A small network was shown many inputs. Here are its activations along a few directions, one row for each input.
In each table, some parts of the input vary, and every possible input appears once, in random order.
Descriptions start from the smaller parts, as in this example, which fits no table here: one of 4 places along a line, together with either a single point or one of 11 places along a line or (one of 2 separate values, together with one of 8 places around a ring).
Shared parts are said once, and a part with two or three values counts as separate values.
(in the rows, 128 means zero)

Other details of the inputs shift rows strongly along two fixed directions, in all tables alike. That doesn't count.

Rows:
x1: [122 110 138 146 111 154  94 111 132  97 107 124 136 126]
x2: [137 126 137 141 147 148  83 129 135 112 131 122 112 133]
x3: [135 140 124 119 174  97 136 155 120 153 155 127  99 118]
x4: [135 117 139 122 102 136 150 120 121 138 119 125 170 139]
x5: [116 124 129 139 140 142  82 121 133  98 119 133  98 125]
x6: [132 131 134 136 151 133 103 139 127 133 133 119 114 127]
x7: [131 128 135 131 120 140 100 125 131 123 117 122 126 134]
x8: [138 117 135 107 107 117 176 124 115 146 130 132 173 135]
x9: [133 112 149 143 132 167  73 117 129 106 115 121 139 133]
x10: [120 131 118 128 147 110 121 144 135 131 134 139  94 122]
x11: [117 124 124 132 124 140 103 109 127 102 120 131 119 127]
x12: [126 118 124 119  98 109 183 124 122 139 122 134 160 127]
x13: [121 147 103 117 160  88 153 142 124 144 155 136  79 113]
x14: [117 117 129 124 102 137 139 103 119 105 114 133 148 131]
x15: [118 119 127 124 112 132 125 117 130 112 116 139 129 132]
x16: [122 111 133 129  99 131 153 108 117 111 113 133 158 128]
x17: [117 121 123 125 109 140 112 109 132 108 116 136 131 132]
x18: [134 122 139 125  99 133 151 112 112 128 116 117 167 133]
x19: [129 117 128 129  90 134 154 118 130 127 114 127 165 128]
x20: [128 135 137 150 136 164  86 122 145 105 124 127 122 134]
x21: [138 122 134 113 110 120 177 127 117 152 130 129 172 136]
x22: [117 130 115 125 136 128 100 124 139 118 129 136  95 125]
x23: [134 140 126 127 171 108 131 154 124 154 150 123 104 121]
x24: [133 137 114 113 101  96 219 136 122 163 135 129 165 124]
x25: [119 148 102 115 163  86 152 142 124 145 153 134  80 113]
x26: [130 155 114 136 162 111 138 154 135 146 147 125  95 117]
x27: [115 119 127 125 110 141 113 112 132 106 115 137 129 134]
x28: [124 121 133 152 126 156  77 123 139 103 114 118 118 121]
x29: [135 133 128 124 159 118 116 151 131 148 142 130 109 127]
x30: [130 127 132 136  97 154 132 116 138 119 113 127 159 135]
x31: [135 117 142 127 128 139 121 122 121 125 126 123 147 130]
x32: [131 120 141 135 108 153  93 117 132 115 110 120 141 137]
x33: [132 122 138 126 110 138 128 123 125 132 118 122 151 137]
x34: [138 137 124 106 109  88 217 128 101 161 135 122 164 127]
x35: [131 139 130 134 158 122 104 145 127 138 137 117  99 123]
x36: [118 131 115 129 138 130  94 126 141 116 132 137  87 125]
x37: [129 155 108 130 162  93 157 161 130 157 152 122  93 110]
x38: [135 136 125 118 165 107 124 155 130 153 148 130 102 124]
x39: [139 133 128 128 147 126 112 142 137 135 140 129 110 134]
x40: [131 128 136 134 101 154 138 115 140 119 120 134 163 143]
Description of these inputs: one of 2 separate values, together with either a single point or one of 8 places along a line or one of 11 places along a line.
Question: The inputs of x26 and x30 match in every part but the choice among 2 separate values. If x5 is changed in the same way as x26 into x30, which row does it become?
Answer: x15
Question: The inputs of x27 and x14 match in every part but the choice among 2 separate values. If x8 is changed in the same way as x27 into x14, which row does it become?
Answer: x3
Question: Change only the choice among 2 separate values in x19. List by row number the other rows that result.
Answer: x28
Question: Change only the place on the line of 8 in x29. List by row number the other rows that result.
Answer: x4, x7, x8, x21, x32, x33, x38

Rows:
x41: [117 149 110 121 177 101 108 146 137 125 155 144  49 119]
x42: [106 114 121 147 107 161  52 114 154  88 104 133 101 121]
x43: [136  97 163 144  88 182  55  92 119  89  89 109 172 140]
x44: [120 108 138 126 120 144 111 105 117 109 116 132 147 125]
x45: [122 130 134 157 124 168  60 105 140  83 108 116 105 124]
x46: [125 120 109  98  98  83 245 109 100 146 140 137 180 122]
x47: [134 162 122 136 198 123  87 174 150 157 160 126  69 122]
x48: [146 116 147 125  94 150 162 116 127 146 126 118 191 146]
x49: [138 168 108 135 167 106 149 162 147 159 162 134  89 120]
x50: [130 115 147 162  97 216  42  96 156  75 100 122 158 148]
x51: [118  97 143 146  85 188  76  75 137  62  95 128 151 129]
x52: [142 106 130  89  99  86 222 119  92 160 132 132 192 125]
x53: [137 145 105 109  82 100 245 138 141 176 129 134 181 133]
x54: [147 152 129 132 198 115  76 180 152 162 161 119  72 126]
x55: [124 158 103 127 168  87 150 150 120 148 154 122  83 114]
x56: [133 145 121 126 175  99 120 158 116 158 150 113  79 116]
x57: [124 126 130 147 121 143 127 122 130 110 121 125 142 131]
x58: [125 155 126 142 201 112  87 174 138 143 150 125  60 114]
x59: [132 137 124 130 101 107 216 121 118 140 130 131 166 124]
x60: [136 113 150 143 115 149 121 125 121 123 117 116 156 135]
x61: [118 143 118 112 193  97 102 154 125 140 152 146  61 124]
x62: [141 108 135  85 101  99 191 119  96 147 128 141 177 142]
x63: [116 156 101 137 152 104 106 157 147 142 133 122  60 111]
x64: [145 107 156 126  91 142 152 121 115 126 109 115 194 138]
x65: [118 108 140 162  65 192  80 103 153  80  77 124 163 137]
x66: [125 156 118 123 178  95 129 159 115 155 150 122  80 112]
x67: [125  97 144 139 136 167  49 110 130  97 113 120 114 127]
x68: [126 100 144 117 110 140 116 101 112 117 117 138 151 145]
x69: [114 123 111 101  76  98 201 116 123 137 120 150 155 135]
x70: [121 130 112  95 121  87 204 119 110 139 144 146 140 135]
Question: The inputs of x54 and x49 match in every part but one. If x62 is changed in the same way as x54 into x49, which row does it become?
Answer: x41
Question: What do these inputs look like to the network?
Answer: one of 5 places along a line, together with one of 6 places along a line
Question: A walk changes only the place on the line of 6. It starts at x42 and steps to x51. List the rest of the walk in order.
Answer: x46, x44, x67, x52
Question: Change only the place on the line of 5 in x70. List by row number the other rows that result.
Answer: x46, x50, x55, x57
Question: A walk changes only the place on the line of 5. It starts at x61 and steps to x44. List the rest of the walk in order.
Answer: x66, x58, x47

Rows:
x71: [134 126 131 138 107 141 133 126 142 124 121 132 147 134]
x72: [135 132 125 115  95 126 171 124 136 143 125 141 164 146]
x73: [123 136 134 164 152 162  45 142 156 106 119 123  89 128]
x74: [120 151  95 101 187  66 145 164 128 164 168 144  59 117]
x75: [152 140 131 103 218  70 139 184 108 200 182 124  79 125]
x76: [125 118 133 111  93 142 148 101 125 120 118 139 165 141]
x77: [125 127 127 115 102 109 208 115 107 142 128 132 172 123]
x78: [134 126 123 125  92 128 172 129 137 144 123 129 163 129]
x79: [120 116 141 146 127 159  50 106 124  84 106 117 104 126]
x80: [123 102 130 124  94 140 135  97 122 104 113 133 160 129]
x81: [153 157 125 100 229  52 154 205 110 206 183 122  77 113]
x82: [127 137 133 146 148 147  84 122 128 110 127 114 103 118]
x83: [133 130 121 113  90 129 168 127 140 149 123 137 163 142]
x84: [131 121 127 122 105 124 179 119 124 128 129 134 163 130]
x85: [126 119 131 127 114 139 133 112 128 116 123 133 141 125]
x86: [119  99 137 124  94 144 111  98 122  94 104 135 144 133]
x87: [131 143 129 155 136 152  83 139 146 124 123 106 109 122]
x88: [125 142 117 123 160 121 110 147 142 134 146 140  89 133]
x89: [129 121 145 156 117 177  80 105 131  87 109 111 140 132]
x90: [123 143 122 150 148 137  90 154 151 135 128 121  93 120]
x91: [120 113 125  95  94 108 168 108 112 129 120 144 151 140]
x92: [122 142 122 143 169 124 105 150 136 126 139 127  86 120]
x93: [131 140 140 169 148 172  37 132 151  99 118 108  94 128]
x94: [120 116 125 105  95  95 205 113  99 137 120 136 165 127]
x95: [131 124 122 114 102 102 203 108  97 137 129 120 170 121]
x96: [115 105 137 144 113 164  75 100 128  86 103 126 135 127]
Question: What do these inputs look like to the network?
Answer: either one of 2 separate values or (one of 4 places along a line, together with one of 6 places along a line)

Rows:
x97: [115 126 138 131  68 168  89  98 132  96  81 109 152 128]
x98: [114 117 124 143 141 176  82 109 157  68 127 167 109 131]
x99: [142 134 141 118 136 138  69 131 137 119 123 134 119 144]
x100: [148 129 137 109 103 116 176 104 111 133 137 137 162 154]
x101: [122 128 127 102 112 102 177 146 139 134 128 164 144 142]
x102: [115 130  98 129 160  67 134 187 156 158 145 139  49  96]
x103: [150  75 157 114 108 165  91 116 116 126 110 121 183 150]
x104: [108 115 136 127  93 174  62 103 150  92  97 146 148 159]
x105: [118 179  94 125 173  78 149 158 125 160 156 117  36 108]
x106: [134 119 128 129 127 109 195 113  94 120 143 103 168 108]
x107: [145 114 118 114  92  91 166 129 118 161 122 116 150 114]
x108: [154 104 132  92  94 110 161 121 123 162 133 139 174 142]
x109: [145 101 125 111 109  89 193 144  94 171 126 104 170 115]
x110: [123 144 144 149 190 116  63 165 115 137 123 108  75 105]
x111: [175 198 123 167 157 152 185 197 193 205 164 111 158 146]
x112: [134 126 137 149  92 141 111  96 119  97 106 111 135 132]
x113: [135 159 113 121 198  59 142 193 105 172 152 104  71 105]
x114: [130 104 157 164 109 174  68  99 110  77  97  93 142 138]
x115: [119 105 129 134 160 145  24 160 179 113 132 157  56 131]
x116: [110 115 100 117  86  91 173 130 133 158 119 127 140 118]
x117: [147 117 147  96 122 115 170 135  97 147 125 125 187 150]
x118: [125 122 112 106  87 105 165 128 127 162 121 113 135 111]
x119: [131  97 140 102  76 168  97 100 141 128 111 133 163 146]
x120: [104 135  90 133 100 120 196  96 120 114 124 138 151 110]
x121: [131 103 166 136 147 176  95  90 114  91 133 128 167 132]
x122: [120 120 149 160 159 150  94 109 111  96 131 108 125 100]
x123: [113 128 120 121  83  92 202 139 129 127 106 140 154 119]
x124: [138 143 122 114 101  84 177 134 110 148 118 116 149 119]
x125: [133  87 156 138 102 144 113 116 103 137  98 109 174 114]
x126: [116 138  92 101 176  74 121 174 154 184 168 153  59 128]
x127: [138 136 149 117 174 101 164 139  97 160 155 132 125 139]
x128: [140  97 154 127 128 173 113  90 113  85 133 119 181 142]
x129: [147  98 148  94 131 103 186 138  95 185 137 137 184 132]
x130: [158 170 141 208  81 207 136 158 184 145 117  87 197 132]
x131: [110 134 118 131 130 144 102 112 142 112 129 151 104 155]
x132: [140  98 168 140 121 185  68  97 115  84 111 115 157 163]
x133: [124 139 136 109 122 155  74 124 143 119 118 133 116 144]
x134: [128 155 117 103 142 114 155 129 125 148 152 139  97 143]
x135: [ 99 138 113 143 114 130  82 130 144 110 101 125 102 124]
x136: [123 152 110 122 182 151  74 124 147 110 160 140  63 121]
x137: [137 153 138 105 214  78 133 182 107 183 160 135  89 123]
x138: [124 127 123 111 104 107 212 124 127 129 134 166 147 150]
x139: [122 140 146 162 186 124  75 144 111 123 134 106  68 113]
x140: [119 146 101 114 103 113 212 101 111 130 137 122 147 103]
x141: [107 148  95 134 188 141  75 128 154 107 157 158  60 126]
x142: [108 115 115 151  93 153 154  97 135  74 104 146 149 110]
x143: [106 123 128 167 114 156  81 120 148  74  98 137  88 126]
x144: [100 139 108 154 116 134 107 113 136 105 110 128  94 130]
x145: [139 146 119 129 194 130  70 130 144 109 167 138  68 122]
x146: [136 131 116 129 103 111 188  96 111 114 134 118 161 107]
Question: The inputs of x97 and x133 match in every part but one. If x135 is changed in the same way as x97 into x133, which row does it become?
Answer: x104
Question: The inputs of x101 and x123 match in every part but one. If x129 is changed in the same way as x101 into x123, which row does it become?
Answer: x125
Question: What do these inputs look like to the network?
Answer: one of 2 separate values, together with either a single point or (one of 4 places along a line, together with one of 6 places along a line)
Question: A walk changes only the place on the line of 6. It starts at x138 and steps to x131. List the rest of the walk in order.
Answer: x134, x100, x132, x127
Question: Change only the choice among 2 separate values in x102. List by row number the other rows that result.
Answer: x115
Question: Change only the place on the line of 4 in x97. List by row number the other rows that result.
Answer: x105, x118, x140
